B =
[[144 140 142 139 129 135 118]
 [150 146 147 137 119 131 124]]
B[0,0] => 144
B[0] => [144, 140, 142, 139, 129, 135, 118]
B[:, 4] => [129, 119]
B[-2,-1] => 118

x =
[[120 126 150 149 132 110 127]
 [118 126 110 111 115 101 123]
 [133 133 117 125 113 142 123]
 [133 137 127 127 125 132 132]]
Indices start at 0.
row 0 col 0: 120
row 0 col 5: 110
row 1 col 6: 123
row 1 col 2: 110
row 1 col 4: 115
row 1 col 0: 118
row 3 col 1: 137
row 0 col 6: 127
row 2 col 4: 113

X =
array([[149, 135, 123, 111],
       [146, 131, 119, 105],
       [146, 133, 120, 107],
       [145, 107, 113, 120],
       [148, 131, 125, 104],
       [147, 130, 122, 107],
       [141, 102, 116, 115],
       [146, 131, 123, 113],
       [145, 110, 110, 120],
       [149, 133, 122, 102],
       [148, 130, 124, 106],
       [146, 109, 106, 117]])
X[-12][0] = 149
X[4][-2] = 125
X[0][-1] = 111
X[:, -2] = [123, 119, 120, 113, 125, 122, 116, 123, 110, 122, 124, 106]
X[-1][1] = 109
X[5][-3] = 130
X[-5][-3] = 131
X[8] = [145, 110, 110, 120]
X[1][-2] = 119
X[6][-2] = 116
X[2][1] = 133
X[3][-4] = 145
X[-3][2] = 122
X[8][2] = 110
X[:, -3] = [135, 131, 133, 107, 131, 130, 102, 131, 110, 133, 130, 109]
X[-2][3] = 106
X[5] = [147, 130, 122, 107]
X[-3] = [149, 133, 122, 102]
X[-1][3] = 117
X[-12][-2] = 123
X[4][0] = 148
X[10][2] = 124
X[10][0] = 148
X[-7][0] = 147

a = [114 140 134 110 123 111 114 152 130 108 141 118 143 143 130 145]
a[0]: 114
a[4]: 123
a[3]: 110
a[8]: 130
a[5]: 111
a[6]: 114

arr = ((131, 137, 128, 133, 117, 134, 106), (128, 128, 128, 128, 128, 128, 128), (128, 128, 128, 128, 127, 128, 127), (125, 122, 122, 129, 124, 119, 120), (110, 148, 155, 152, 136, 151, 111), (122, 118, 123, 127, 120, 112, 119), (128, 123, 125, 125, 132, 125, 135), (121, 143, 144, 145, 123, 138, 118))
arr[0, -7]	131
arr[-5, 2]	122
arr[4]	[110, 148, 155, 152, 136, 151, 111]
arr[6]	[128, 123, 125, 125, 132, 125, 135]
arr[2, 0]	128
arr[:, -6]	[137, 128, 128, 122, 148, 118, 123, 143]
arr[1, 3]	128
arr[:, 3]	[133, 128, 128, 129, 152, 127, 125, 145]
arr[1]	[128, 128, 128, 128, 128, 128, 128]
arr[-4, 5]	151
arr[:, -1]	[106, 128, 127, 120, 111, 119, 135, 118]
arr[-2, 6]	135
arr[-5, 4]	124
arr[4, -3]	136
arr[-6, -3]	127
arr[-6, 6]	127
arr[6, 3]	125
arr[:, -7]	[131, 128, 128, 125, 110, 122, 128, 121]
arr[:, -5]	[128, 128, 128, 122, 155, 123, 125, 144]
arr[-3, 0]	122
arr[-8, -4]	133
arr[:, 5]	[134, 128, 128, 119, 151, 112, 125, 138]
arr[0, 1]	137
arr[-5, -6]	122
arr[7, 2]	144
arr[7, -6]	143

m =
[[124 128 130 128 142 122 137 125 122 136 134 128 127 129]
 [128 128 126 128 119 129 129 128 131 124 150 128 129 128]
 [132 128 123 128 133 129 139 132 128 114 124 128 133 129]
 [126 128 132 128 120 117 129 124 118 137 129 128 133 126]
 [127 128 127 128 120 132 146 128 131 132 128 128 124 127]]
m[-5,0] = 124
m[-5,5] = 122
m[-4] = [128, 128, 126, 128, 119, 129, 129, 128, 131, 124, 150, 128, 129, 128]
m[0,11] = 128
m[2,-1] = 129
m[-1,11] = 128
m[:, -1] = [129, 128, 129, 126, 127]
m[-2,7] = 124
m[-2,-2] = 133
m[0,-1] = 129
m[-2] = [126, 128, 132, 128, 120, 117, 129, 124, 118, 137, 129, 128, 133, 126]
m[4,9] = 132
m[:, 11] = [128, 128, 128, 128, 128]
m[2,-7] = 132
m[2,-2] = 133
m[2] = [132, 128, 123, 128, 133, 129, 139, 132, 128, 114, 124, 128, 133, 129]
m[-1,-7] = 128
m[3,2] = 132
m[-4,1] = 128
